S: [-15.4 -70.8 -39.8 -16.2  42.8 -32.1  -2.8  62.3 -10.5  67.8   6.8 -27.3
 -11.7   1.9  24.1   3.3 -23.5 -65.5  66.2  20.1 -40.9]
E: [-15.4 -70.8 -39.8 -16.2  42.8 -32.1  -2.8  62.3 -10.5  67.8   6.8 -27.3
 -11.7  29.1  24.1   3.3 -23.5 -65.5  42.8  20.1 -40.9]
J: [-12.2 -12.2 -45.5 -18.7  43.8 -44.4  -6.6  13.8 -12.2  72.0  53.6 -34.2
 -13.3  30.2  24.0   0.5 -28.6 -74.8  70.0 -12.2 -47.2]
H: [-70.9  13.9   1.8  32.1 -11.4   2.1 -34.0  38.1  38.1  19.3 -52.3  13.9
  13.9  21.3  -1.2 -25.3 -23.8 -31.3  13.9  35.3 -11.4]
K: [ 53.7  11.8 -31.4 -55.4  26.8 -27.7   5.4   5.4 -63.8  -6.4  66.2  53.7
 -73.8 -23.4  53.7  27.8  12.0  -0.6   4.2 -48.7 -14.5]
howmany K: [53.7] | 3
howmany E: [-70.8] | 1
howmany J: [-12.2] | 4
howmany H: [1.8] | 1
howmany H: [13.9] | 4

N: [ 57.2 -40.9   1.4  21.1 -25.6 -13.3 -11.3  32.4  49.4]
L: [-84.7   6.8 -75.9 -18.1 -55.1 -13.6 -25.7  13.9 -75.9]
V: [ 74.4  -8.9 -30.8  13.0  43.5  10.6  23.0 -21.0  13.0]
Q: [-77.8  27.9  20.1 -18.1 -64.5   1.4  -6.7  -4.6  74.5]
M: [ -9.8  38.7 -10.2  -5.8 -38.0  24.4  28.8 -34.9  -7.2]
howmany L: [-25.7] | 1
howmany V: [74.4] | 1

gosif: [ -1.2  64.3   9.1 -24.6  11.7  39.0  15.6  13.7]
vivel: [-40.7 -40.7 -49.7  13.7 -18.3 -80.2 -40.6 -18.3]
mele: [-23.1  63.8 -34.6 -13.1   2.6  15.5 -10.8  -3.8]
fol: [ 25.4 -64.2 -82.1  16.5   4.1  20.1 -50.7 -64.2]
tonu: [ 25.4 -11.6 -82.1   4.1   4.1   4.1  13.6  19.0]
howmany tonu: [13.6] | 1
howmany fol: [-64.2] | 2
howmany fol: [20.2] | 0
howmany vivel: [-40.7] | 2
howmany gosif: [15.6] | 1

zepek: [ 52.7  11.0  -7.5  42.8 -18.3  52.8  50.8  45.1 -12.7  22.8 -12.4  12.1
  22.8 -18.7  17.7  85.5 -44.7 -17.4  21.9  77.1  -9.1  -2.7  16.5]
zakil: [ 23.0  11.0  -2.6  42.8 -18.3  52.8 -54.0  45.1 -12.7  22.8 -12.4  35.7
 -10.9  -2.6  37.3  29.9 -53.9  22.9  21.0  65.1 -26.0 -32.6  60.4]
mes: [ 52.8  52.8  -7.5  42.8  45.1  52.8  50.8  45.1 -12.7  22.8 -53.9  35.7
 -10.9  52.8 -53.9  29.9 -53.9  22.9  21.0 -53.9  45.1  52.8  52.8]
howmany mes: [-53.9] | 4
howmany zepek: [-2.7] | 1
howmany mes: [52.8] | 6
howmany zakil: [22.9] | 1
howmany mes: [45.1] | 3

bas: [ 17.7 -43.4  14.9 -37.8 -44.3 -35.7 -44.8  19.5 -69.3 -33.2   9.3  37.1
   6.6]
Kozuv: [ 38.2 -39.1  22.5 -50.2  66.9  59.5  63.7 -41.6 -31.2 -39.1 -54.4 -27.4
  27.5]
lel: [-29.6 -33.8 -15.5 -65.3  59.2  -9.8  58.5  -7.5 -27.3 -27.7 -80.8   0.3
  54.2]
Livom: [-30.0  40.0  -1.0   3.5   5.3  43.4  -7.4 -10.3 -27.8   6.8 -24.3  -0.8
 -10.1]
porin: [ 27.6   2.1   2.1  36.9  27.6  23.4 -24.8 -12.3  42.3   2.1  66.3  42.3
  42.2]
nik: [ 45.5  28.8  -5.9  31.8   3.4  25.5 -35.3 -48.3  37.1  25.5  42.7 -64.5
 -57.2]
Vefa: [-30.0  40.0  -1.0 -47.8   5.3  43.4  -7.4 -10.3 -27.8   6.8 -41.7  31.9
  27.0]
Disas: [-29.6  50.5 -15.5 -65.3  59.2  -9.8  58.5  -7.5 -27.3 -27.7 -80.8   0.3
  54.2]
howmany Kozuv: [22.5] | 1
howmany nik: [3.4] | 1
howmany porin: [42.3] | 2
howmany porin: [2.0] | 0

vip: [ -7.9 -71.1  44.9 -44.0 -37.3  82.3  71.3 -14.0 -47.2 -15.3  42.2  47.2
  75.6   5.6   3.9   3.5   5.9 -34.2   6.0 -26.4   4.7  12.6   6.4 -41.4
 -27.2   6.0 -19.9   0.9   4.7   4.7   0.8  -2.2  40.7  75.6 -67.5  29.4
  15.6  28.3  -0.1  -1.5 -30.6]
vel: [-33.2 -45.6  25.8 -15.9  -4.2  70.6  90.8 -22.8 -51.6 -13.6  67.3  34.2
  -7.4 -43.2 -12.9  34.2   2.8 -26.7  30.8   1.4 -18.4   9.0  19.6 -34.3
 -32.3  10.0 -56.9  -2.8   6.6 -35.9   5.7   3.3  45.5  57.6 -82.2   9.0
  13.7 -28.1 -38.5  -6.6  21.7]
Feba: [ -7.9 -71.1  44.9 -44.0 -37.3  82.3   4.7 -14.0 -47.2 -43.9  42.2   3.9
 -25.4   6.0   3.9   3.5  18.0 -34.2  -9.5 -26.4   4.7  12.6   6.4 -41.4
 -27.2   6.0 -19.9   0.9   4.7 -35.1 -44.0  -2.2  40.7   6.0 -67.5  29.4
  15.6 -44.0  -0.1  -1.5   3.9]
Timo: [ -7.9 -71.1  44.9 -44.0 -37.3  82.3  71.3 -14.0 -47.2 -15.3  21.8  47.2
 -25.4   5.6   3.9   3.5  18.0 -34.2  -9.5 -26.4   4.7  12.6   6.4 -41.4
 -26.2   6.0 -19.9   0.9   4.7 -35.1  -1.4  -2.2  40.7  75.6 -67.5  29.4
  15.6  28.3  -0.1  -1.5 -30.6]
fisul: [ 38.0 -55.7   5.5 -28.6 -46.9  47.0  83.8 -21.0 -64.9 -16.2  54.0  35.7
 -16.5  -8.4  -3.4  -3.0   0.0   5.3  23.2  -6.3 -24.1  26.3 -39.6 -54.3
 -30.3  -8.6 -10.0  -8.6  -2.2 -30.2 -11.0   2.3  38.3  47.5 -78.0  25.7
  -1.6   7.9   4.8 -24.0  -3.4]
tapiz: [-15.9 -53.2  21.7 -56.3 -33.7  75.1  72.8 -16.2 -77.1   6.3  61.8  39.7
 -10.9 -19.2 -14.1  28.6   7.3 -25.0 -17.7 -13.4  39.7  11.1 -10.0 -36.7
 -39.2  21.7 -14.5 -19.2  -7.2 -76.6  -3.3  21.7  29.2  73.5 -55.3  21.7
  50.6 -19.8   9.9  -5.9  13.3]
howmany Feba: [-44.0] | 3
howmany vip: [75.5] | 0
howmany tapiz: [21.7] | 4
howmany Feba: [4.6] | 0
howmany vip: [6.0] | 2

Noga: [ 23.2  32.4  13.7  11.5  24.5 -36.0  -2.4   7.4  30.6  28.1   6.7   3.5
  -2.5   1.6   9.0 -28.7 -59.7  18.9 -16.8   6.2  20.0   2.1  -9.0  -1.6
  37.5  12.4  14.1   0.5   5.5 -18.3 -14.0  -9.2 -16.0]
mumo: [ 12.3 -13.2 -44.3 -62.0  67.6 -80.0 -10.5  43.4  16.1   5.8  25.5 -30.3
 -25.6  34.1  11.6 -67.9 -22.6  81.6   8.7  -7.9   0.4 -63.2   8.2  61.3
  46.3  42.9  34.4  -6.7   0.8  11.1 -39.9 -79.5   2.1]
Gozik: [ 18.3  18.0  -2.9  -9.0  34.2 -44.2  -4.4  15.7  24.2  20.1  11.8  -5.9
  -9.6  10.6   9.2 -37.6 -45.0  33.4  -7.3   2.0  13.2 -34.8  -4.0  16.2
  37.8  20.1  20.0  -1.3   3.2  -8.5 -21.4 -27.7 -10.1]
vene: [ 18.3  18.0  -2.9  -9.0  34.2 -44.2  -4.4  15.7  24.2  20.1  11.8  -5.9
  -9.6  10.6   9.2 -37.6 -45.0  83.2  -7.3   2.0  13.2 -34.8  -4.0  16.2
  37.8  20.1  20.0  -1.3  -1.5  -8.5 -21.4 -27.7 -10.1]
Laki: [ 22.0  26.2   5.3   0.5  29.8 -42.1  -3.4  11.3  29.0  25.1   9.1  -0.7
  -6.0   5.9   9.2 -33.6 -53.8  27.4 -11.8   5.2  17.3 -33.1  -5.9   7.5
  38.8  17.5  18.0   0.2   4.5 -13.6 -18.5 -18.6 -13.3]
tuzif: [ 22.0  26.2   5.3   0.5  29.8 -42.1  -3.4  11.3  29.0  25.1   9.1  -0.7
  -6.0   5.9   9.2 -33.6 -53.8  27.4 -11.8   5.2  17.3 -33.1  -5.9   7.5
  38.8  17.5  18.0   0.2  -6.4  30.5  -5.9 -38.5  21.8]
tam: [  7.6 -15.0  -0.3   3.8 -24.0  31.7   3.5   2.2 -18.6 -15.4  -8.2   2.2
   6.5  -6.3  -6.3   2.2  35.6 -23.4   7.6  -1.9 -10.1  25.1   3.6  -9.6
 -27.1 -13.8 -13.9   0.9  -3.1   8.3  14.2  17.8   7.9]
howmany vene: [15.7] | 1
howmany tam: [2.2] | 3

fil: [  7.4   8.0   8.1   2.9 -23.3   2.9 -13.5 -30.4   0.6   8.5 -10.8   0.6
  15.4  11.1   5.4 -12.6 -20.0   7.9   7.0 -12.2  11.3 -14.8 -12.4  21.3
  25.3   6.7  14.4 -12.5  -6.6   7.6   5.6   6.2  -7.3   6.7 -11.4 -16.3
   6.5   2.7]
ref: [ 37.2   8.0   8.1   2.0  30.2  16.8  54.6   8.2   0.6 -31.4 -10.7   0.6
  13.3 -16.8  13.7  23.8  38.2   7.9  86.8 -20.7   2.9  24.1 -13.4  -6.3
  19.9 -61.2  22.0   8.5 -49.5  52.5   5.6   6.2 -27.7  17.3 -39.4   6.0
 -20.9  32.5]
sebi: [ 29.6 -35.9  17.4   9.1 -49.7  -4.0  55.0   4.5   0.6 -35.9 -10.8   0.6
  13.3 -17.9 -35.9  21.9  36.9   7.9  94.6 -15.8   4.7  27.4 -13.4  -6.8
   5.7 -62.1  19.6   8.5 -49.7  55.8   5.6   6.2 -34.3  15.9 -36.9   2.3
  -2.4  28.7]
zirul: [ 16.6   7.7   8.1   2.0 -22.5 -19.2 -10.8 -39.8   0.6  -4.1 -12.2  -6.1
  19.6   5.9 -10.3 -12.6 -20.5   7.9   1.2 -23.7  11.3 -14.5 -15.2  18.1
  19.9   6.7  14.4  -6.3 -13.7  18.4   5.6   6.2  -7.3   7.9 -11.2 -16.3
   9.4   7.3]
kepir: [-40.4   8.0   0.7 -10.9 -22.7  30.3 -20.8  -2.6  25.0   2.5 -10.8  -9.3
  13.3   5.9   3.5 -27.7 -17.7  -1.2  -2.8  -3.3  54.7 -28.9  -5.4  -9.6
  38.2  15.3  10.6  11.6 -14.6 -12.7 -11.1  24.9  -7.0   7.9 -30.7 -20.0
  16.0  -4.1]
Bek: [-54.1  11.0  -4.1 -12.3 -26.1  46.8 -27.4  -2.6  23.2 -13.0 -10.8  -7.1
  13.3   5.9 -26.8 -29.0 -17.7  -0.4  -9.2 -12.2  53.8 -37.5 -14.1  -3.0
  37.6  21.1  10.3   8.5 -13.1 -16.0 -11.2  27.0  -7.3   7.9 -26.8 -22.2
   7.5   1.9]
kame: [ 29.3   8.0  15.0  19.8  34.3  16.8  53.9   4.3  -4.0 -18.1 -10.8   0.6
  13.3 -15.7  13.7  23.9  39.5   7.9  92.2 -16.1   6.9  26.2 -12.1  -6.2
   5.6 -62.1  17.8   8.5 -43.3  53.2   5.6   6.2 -38.7  17.5 -43.7   2.7
  -3.1  29.4]
bubut: [-34.1 -24.5   8.1 -20.2 -22.5   6.1 -23.1  -6.4 -25.5  -4.1 -19.5  12.3
   4.9  -2.7  -2.7 -12.6   0.5  19.2  -9.6   7.8 -16.5 -14.5 -13.4  13.3
   7.6   6.7  14.4  -8.2 -16.5 -26.8 -28.5 -22.3   5.6  -1.6  17.8 -16.1
   6.5  15.4]
rov: [  6.5   8.0   8.1   2.0 -24.7  16.8 -15.7 -32.2   0.6  32.9  -8.3   0.6
  13.3  10.2  -1.6 -12.6 -21.7   7.9   7.0 -12.2  13.2 -14.5 -16.4  18.2
  19.9   6.7  14.4 -13.6  -7.4  -4.3   5.6   6.2  -9.2   4.6 -11.4 -16.3
   6.5  10.4]
tere: [-34.9  44.3 -92.4 -61.1  16.1  17.2 -26.4  24.9   0.6  52.7 -55.5  69.5
 -30.1  18.6 -37.5  35.4 -62.1 -11.9  12.8  25.6  39.5 -56.4  12.2   6.4
  43.8   6.7  23.6  32.0 -27.5 -54.9  31.2 -15.1  -7.3   7.6 -36.0  39.9
   6.5   5.7]
legu: [-18.4  -6.9  17.0 -18.1 -16.5  16.8 -18.2  -2.6  -3.5  -4.1 -15.3  20.0
  -0.1 -15.0  13.7 -16.3 -17.7  12.7   2.8 -12.2 -12.9  -7.9 -20.6   6.6
  19.9  18.0  11.0 -24.2 -13.6 -22.8  -5.1 -20.4  -3.6 -12.9 -12.9 -16.3
   6.5  10.4]
howmany bubut: [-2.7] | 2
howmany sebi: [-35.9] | 3
howmany legu: [-12.9] | 3
howmany Bek: [-4.0] | 0

nop: [ -6.6 -17.5  -7.0  21.6]
Lako: [-7.1 -7.1 -7.2 -7.1]
pider: [ 4.6 -5.5 20.9 14.4]
Nep: [-8.2 -8.2 -8.2 -8.2]
sopu: [-17.6  18.5  52.0 -70.9]
dimen: [ 17.2   1.9 -26.4  -5.6]
pilip: [-36.1   1.6 -16.1  -8.1]
Runom: [ 51.9 -27.2 -27.2 -27.2]
howmany Runom: [-27.2] | 3
howmany Lako: [-7.1] | 3
howmany Nep: [-8.2] | 4
howmany Runom: [51.8] | 0
howmany pider: [20.9] | 1
howmany pider: [-5.5] | 1
howmany pilip: [1.6] | 1

Bonat: [-71.9 -71.9 -71.9 -71.9 -71.9 -71.9 -71.9]
Suza: [-72.0  36.8 -71.8  94.4  36.8 -72.0 -47.4]
zop: [  7.9   7.9   7.9  50.3   7.9   8.9 -71.9]
howmany zop: [7.9] | 4
howmany Suza: [36.8] | 2
howmany Bonat: [-71.9] | 7
howmany Bonat: [-71.8] | 0
howmany zop: [8.0] | 0
howmany Suza: [94.4] | 1
find: [-71.9 -71.9 -71.9 -71.9 -71.9 -71.9 -71.9] | Bonat

pobi: [-62.0 -43.9 -35.5  56.9   9.9 -83.6 -14.8   0.5   0.5]
Neteg: [-62.0   0.6 -43.9 -43.9  56.9 -83.6  22.9   0.6   0.6]
toza: [ 22.8 -32.2  35.2  22.8  35.2  35.3  35.3  35.2 -44.0]
howmany Neteg: [0.5] | 0
howmany Neteg: [0.6] | 3
howmany Neteg: [-62.0] | 1
howmany toza: [35.2] | 3
howmany toza: [22.8] | 2

Sogud: [28.2 28.0 -8.4 -0.3 28.2 -0.3]
Totip: [ 51.0 -13.8 -38.7   7.4 -13.6  95.0]
Zoz: [-28.5  -0.9 -37.4 -28.5 -28.5 -41.8]
Bot: [  1.9  55.1  94.9  55.1 -28.4  94.9]
Zugak: [ 15.9  94.7  34.9  -0.2 -36.8  16.4]
biso: [-0.8 -0.8 -0.9 -0.8 -0.8 -0.8]
Saved: [ -7.5  28.1  26.1  37.1 -85.4  65.9]
howmany Bot: [94.9] | 2
howmany Zoz: [-28.5] | 3
howmany biso: [-0.8] | 5
howmany biso: [-0.7] | 0
howmany Bot: [55.1] | 2
howmany Sogud: [28.2] | 2

fusis: [ 13.6  11.8  15.5   0.6  19.4  -2.8 -22.4   0.8  -7.5 -19.5  -4.9  18.0
  -0.7 -10.1  -7.9  -5.4 -11.9 -21.0  -8.0   3.0  -0.5  10.8  -2.7  30.7
  -1.3 -18.7 -14.5  -8.0  34.1  19.4   0.8   3.7   5.0   0.4   0.1  -5.8
 -12.4  12.2 -27.8 -12.0   5.6 -25.9   3.7  -9.1 -19.3  -9.2   1.6  12.0
  -6.0   3.7   8.8   4.3 -17.9   4.6  25.1  13.6  -8.0   0.4]
tunam: [ 23.2 -21.6  -1.9   4.9  15.7 -11.1  -9.0   1.7  18.8   0.6 -35.9 -12.3
   5.9  11.0 -22.4  19.3  -0.7   0.4  -6.4   0.0 -21.6 -33.2  34.6  14.5
   9.4  15.2   0.5 -35.9 -28.5  -9.1  46.7 -16.1 -29.9  17.7   4.6   4.6
  -4.3 -32.7  11.7  -6.2   2.0  20.0  27.7  -9.9  -7.9  23.4 -35.9 -32.1
  28.9  10.7 -12.9  -2.8  17.8  22.0 -27.2 -23.0  20.6 -14.0]
gud: [ -9.1  20.2  -2.3 -13.4  20.1   8.4  -9.6  -8.3 -40.6 -64.0  24.0  -9.4
 -20.9 -42.7  -6.1 -17.0   7.3   0.6  30.6   7.1  18.8  -9.3 -38.6  -0.9
  17.2   7.3  -5.0  32.8  54.1  15.5  -0.5 -36.3 -10.8  -7.0  30.6  12.4
   6.9  36.0 -53.5 -10.6  -0.7  -7.5  51.2 -18.6 -16.1  -8.6  30.6  25.9
 -16.5  25.8  -8.1   5.3   7.3  17.3  34.7  -5.3  49.2   3.5]
bota: [  6.1 -30.9  -7.4 -23.7  40.5 -24.7 -10.4 -17.2   2.5 -23.3  19.0 -33.6
 -13.7  16.4 -75.5  38.3  19.1   5.8  16.9 -10.1 -23.5 -74.3  37.3  23.3
  12.2  44.7  31.4 -26.4 -42.2 -21.5   4.5 -28.9 -67.4  23.3  36.4  34.3
   8.8 -35.7  21.5  -6.9  -1.8   8.8  65.5 -13.1   7.5  46.9  -2.2 -53.3
  45.6   9.7 -20.5 -20.6  52.1  35.7 -44.7 -21.0  38.7 -26.8]
diten: [-18.3  11.6  10.7  -8.3  -8.2   0.7 -15.4  -4.8 -22.5 -19.2  13.6  -7.8
   0.7 -12.1 -17.3  11.7  13.2  -4.7   9.3 -12.0   2.7  -5.5 -20.0  -2.0
   4.2  -6.4  18.5  -6.1  40.3  -4.3   4.7  -9.5   5.6   1.0  -2.4   7.8
   7.8  16.3  12.0  15.8   5.8  11.5  14.0   8.8  -5.3  12.7   0.0   6.0
   8.9  15.4 -14.7   9.9   5.6   1.7   2.8   5.0  -1.0   9.6]
howmany fusis: [19.4] | 2
howmany fusis: [-8.0] | 3
howmany gud: [30.5] | 0
howmany tunam: [4.6] | 2
howmany bota: [8.8] | 2
howmany fusis: [3.7] | 3

totam: [-27.3  15.0  13.9 -27.3  13.9 -20.3  13.9 -27.3]
Luda: [ -1.2  -4.2  77.5  39.5 -17.4  48.1 -17.6  48.3]
roguv: [ -5.3   6.4 -11.8 -29.1  11.0 -36.9  13.5 -41.0]
lozi: [-9.1 -6.6 61.6 42.5 -5.4 61.6 61.6 45.3]
lenu: [-30.5  -9.5 -27.8  -3.0  10.8  -3.8   8.1  -7.1]
lado: [-42.2 -14.9 -28.0  13.5  10.9   6.5   0.4  -3.4]
tumov: [ 12.5 -11.9 -15.6  -4.1 -15.6  -5.4  -0.2 -11.9]
Guged: [ 23.2   2.7  46.4 -12.2 -19.6   5.8  -4.4  17.1]
butes: [ 29.1  17.6 -33.1 -38.2   8.5 -30.8  14.0 -32.5]
gobeb: [ 15.9   8.6 -81.3 -64.0   2.0 -66.8  22.5 -65.5]
howmany totam: [-27.3] | 3
howmany totam: [13.9] | 3
howmany tumov: [-11.9] | 2
howmany lozi: [61.7] | 0

Vavu: [ 37.8  -8.2 -19.0 -29.8  70.0  37.8  36.7  -8.6]
Rati: [ 37.8  -8.2 -19.0 -29.8  70.0   7.4  44.9 -67.4]
Fim: [ 26.7  38.5 -11.6 -52.2  10.5  15.6 -23.4  -9.1]
Bovo: [ 59.4  71.2  34.1   4.0  44.1  55.8 -39.4  23.7]
likeb: [-49.0 -42.5  43.1  26.1 -38.3 -34.0 -14.8 -24.1]
Zon: [ 41.5  43.6   4.3 -22.0  37.9  41.5 -22.9  41.5]
howmany Vavu: [37.8] | 2
howmany Zon: [41.5] | 3

